Here are a small network's activations along a few directions, averaged over the inputs that share one value of a field.
Related values have similar rows: they may be neighbours, one step apart, or belong to one group.
(in the rows, 500 means zero)
Strong random noise was added to every row along 3 fixed directions; ignore it. To show where, here is one row again and again, with new noise each time:
[411 329 519 594 418 560 554 488 488 377 397 462 517 433 620 510 421 587
 549]
[515 557 453 444 526 488 441 446 471 475 562 514 472 461 482 484 280 680
 570]
[255 437 275 675 381 656 398 332 359 369 328 485 556 273 767 398 168 680
 577]
[547 583 609 333 525 428 518 529 572 552 368 502 486 515 548 425 588 362
 544]
[511 728 349 376 566 478 332 376 429 540 577 549 468 419 486 410 166 700
 588]


Field V:
v1: [774 621 614 426 599 405 570 684 612 614 740 521 433 768 285 561 772 408
 509]
v2: [563 788 268 455 651 436 329 474 478 602 835 553 455 452 303 520 290 644
 462]
v6: [550 422 706 516 527 463 616 641 527 557 455 461 540 558 545 519 798 149
 389]
v5: [700 708 754 134 700 254 531 599 634 686 555 562 431 595 293 573 733 234
 429]
v3: [470 526 490 427 487 451 467 477 488 484 497 509 515 476 525 470 368 610
 535]
v9: [432 765 299 496 556 545 342 353 387 548 437 623 594 362 559 330 277 427
 522]
v8: [564 498 577 362 542 481 508 416 450 511 513 553 577 589 390 518 478 513
 533]
v7: [430 249 366 745 345 604 467 473 497 408 649 433 406 562 411 613 521 788
 482]
v4: [466 618 385 557 472 584 479 486 494 628 388 449 462 499 555 435 669 374
 386]
V is arranged as a line.
- List every value one step from v7, in the order listed. => v4
- List every value one step from v6, in the order listed. => v2, v9
- List every value one step from v8, in the order listed. => v3

Field Z:
z8: [359 483 558 492 446 546 465 404 432 451 185 546 621 368 710 399 493 276
 529]
z5: [404 411 508 535 416 578 551 427 492 426 294 526 586 534 638 464 533 539
 587]
z6: [309 415 371 563 356 616 445 373 446 479 329 443 510 375 696 422 442 631
 501]
z7: [332 252 458 642 387 552 514 427 457 371 474 434 559 351 574 582 393 625
 485]
z1: [569 616 454 405 551 434 400 494 436 443 743 563 519 516 372 524 124 848
 603]
z2: [547 603 407 436 574 464 429 473 510 555 577 484 380 514 385 521 444 552
 458]
z12: [440 362 433 776 468 603 546 503 393 386 546 485 585 491 556 589 450 506
 459]
z10: [515 619 339 554 551 551 445 509 419 596 664 550 460 551 423 478 404 547
 524]
z11: [504 767 310 397 527 480 319 402 522 634 522 512 427 470 470 363 443 555
 487]
z4: [537 569 568 417 572 447 467 515 502 492 518 526 488 405 517 481 404 450
 512]
z9: [496 612 510 456 553 487 550 487 504 603 313 481 521 392 616 412 633 173
 406]
z3: [500 449 435 648 438 555 500 577 532 476 583 486 472 574 508 486 587 547
 518]
Z is arranged as a 3 by 4 grid.
- List every value one step from z8, in the order listed. => z1, z4
- List every value one step from z6, in the order listed. => z5, z7, z11
- List every value one step from z12, in the order listed. => z10, z9
A value of Z combines one of 3 hidden first parts with one of 4 second parts; all combinations occur once.
- Changing only the second part turns z8 into z4. z5 has the same second part as z8; what does that change turn z5 into? => z6
- Changing only the second part turns z10 into z2. z3 has the same second part as z10; what does that change turn z3 into? => z11
